These are the activations of a small neural network, seen along a few directions. Each row is one input.
Each table varies a few parts of the input and shows all the possible inputs, shuffled.
A made-up example of a description, with smaller parts first: one of 8 places around a ring, together with either a single point or one of 9 places along a line or (one of 2 separate values, together with one of 6 places along a line).
Shared parts are said once, and a part with two or three values counts as separate values.
(in the rows, 128 means zero)

Other details of the inputs vary at random and push rows far along three fixed directions, the same in every table; ignore that.

A family of inputs:
r1: [109 136 166 131 185  88 177 169 128 128 102]
r2: [117  59 119 126  33 185 133  69 198 159 157]
r3: [ 92 117 179 128  91 173 132 146 141 140 124]
r4: [163 155 101 143 132 124  74 120  78 100 128]
r5: [107 162 180 155 126 148 108 188  80 114  93]
r6: [123 104 131 166  61 170  93 129 116 111 124]
r7: [127 117 123  84 140 128 167 110 167 151 150]
r8: [159 156  94 146 134 124  73 124  75 103 128]
r9: [148 159 102 150 111 144  63 124  73  92 124]
r10: [105 125 161 125 171  95 180 167 154 147 109]
r11: [103 127 162 127 171  96 182 162 155 142 113]
r12: [151 146  87  94 178  86 138 102 127 127 148]
r13: [105 127 164 126 171  96 182 160 156 141 113]
r14: [104 145 185 156  97 160  96 167  92 115 104]
r15: [156 108  81 140  85 139  98  77 137 123 139]
r16: [ 97 116 177 129  81 180 133 146 142 140 128]
r17: [150 104  83 119  81 161  95  78 139 133 167]
r18: [153 167  96 143 137 124  71 132  68  95 118]
r19: [158 136  70 117 180  71 144  97 133 132 130]
r20: [109 142 182 166  98 166  92 165  89 115 109]
r21: [159 147 102 150 109 142  65 114  81  99 133]
r22: [108 161 167 115 188 102 165 177 114 135 106]
r23: [114  69 129  97  42 189 131  80 190 162 170]
r24: [128  71 106  99  99 139 167  84 195 152 160]
r25: [150 126  77  98 135 116 124  85 139 132 161]
r26: [163 146  89 169 106 127  67 121  86  84 119]
r27: [101  96 159 127 118 134 166 146 159 147 121]
r28: [160 131  69 112 183  73 148 103 129 116 139]
r29: [107 118 169 119 169  98 185 161 149 141 108]
r30: [155 125  78  94 131 124 118  85 139 128 154]
r31: [156 143  84 104 179  91 132 103 122 128 150]
r32: [ 95 100 168 152  85 157 142 137 153 149 113]
r33: [103 155 177 155 120 151 102 177  84 113  97]
r34: [102 142 169 109 176 103 166 165 130 148 114]
r35: [163 141  80 117 182  71 140 114 132 116 130]
r36: [125 100 109 105 144 107 175 112 184 152 146]
r37: [152 152 100 143 105 147  66 116  82  95 127]
r38: [107 153 165 117 180  99 156 166 116 137 112]
r39: [ 95 115 174 126  85 177 138 146 144 143 130]
r40: [108 147 185 154  94 169 102 174  93 115 100]
r41: [125  80 101 109 100 135 162  75 194 161 155]
r42: [162 152  76 130 186  68 131 103 112 115 122]
Each input here is: one of 6 places along a line, together with either one of 3 separate values or one of 4 places along a line.
Question: The inputs of r10 and r11 match in every part but the place on the line of 6. If r27 is changed in the same way as r10 into r11, which row does it become?
Answer: r28
Question: The inputs of r20 and r4 match in every part but the place on the line of 6. If r3 is changed in the same way as r20 into r4, which row does it become?
Answer: r30
Question: A walk changes only the place on the line of 4. It starts at r5 and steps to r18. List the rest of the walk in order.
Answer: r34, r8
Question: Which other rows does r2 become when the choice among 3 separate values takes its other values? List them by row number.
Answer: r24, r26

A family of inputs:
r43: [115 123 148 155 119 137 107 153 100 112 122]
r44: [115  84 161 133  69 169 129 118 165 131 151]
r45: [105 132 155 107 174 101 198 155 152 139 109]
r46: [130 148 116 145 130 122 108 152  92 104 100]
r47: [160 133  80 149  95 137  76  76  98 110 136]
r48: [117 158 158 176 121 136  91 163  87 125  94]
r49: [134  81 114  81 150 107 186  99 184 160 164]
r50: [107  90 119 131  45 190 127 111 178 145 151]
r51: [111 133 175 110 179  92 179 140 157 154 107]
r52: [118 142 146 109 186  90 185 160 135 132 100]
r53: [ 94 122 190 138  96 154 153 163 149 125 105]
r54: [104 103 169 140 108 143 131 160 127 137 125]
r55: [156 107  70  67  48 204  77  52 145 142 199]
r56: [159 154 100 165 138 116  68 147  71  95 127]
r57: [136 153 102 110 207  60 160 114 122 141 124]
r58: [ 91 113 204 151 122 147 148 176 123 129 109]
r59: [111  94 185 142  81 165 128 147 149 131 130]
r60: [154 112  76 142  94 145  84  99 125 115 166]
r61: [ 88 105 200 131  83 168 164 164 169 140 106]
r62: [168 177  96 165 158  98  68 123  48  90  96]
r63: [139 133  82  18 191 111 178  73 176 166 192]
r64: [147 115  72 135  72 165  94 102 142 120 144]
r65: [160 128  49 100 161  87 136  65 156 151 164]
r66: [107 155 170 162 146 117 114 167  85 127  85]
r67: [147 153 111 107 205  64 158 106 137 131 123]
r68: [155 178  79 160 149 102  79 141  55  75 101]
Question: What is each input in this table made of?
Answer: one of 2 separate values, together with either a single point or (one of 3 separate values, together with one of 4 places along a line)
Question: The inputs of r60 and r56 match in every part but the choice among 2 separate values. If r65 is changed in the same way as r60 into r56, which row does it become?
Answer: r48
Question: Which other rows does r54 become when the choice among 3 separate values takes its other values? List them by row number.
Answer: r46, r66
Question: Which other rows does r43 become when the choice among 2 separate values takes its other values? List them by row number.
Answer: r54
Question: Which other rows does r45 become when the place on the line of 4 takes its other values? List them by row number.
Answer: r50, r53, r68
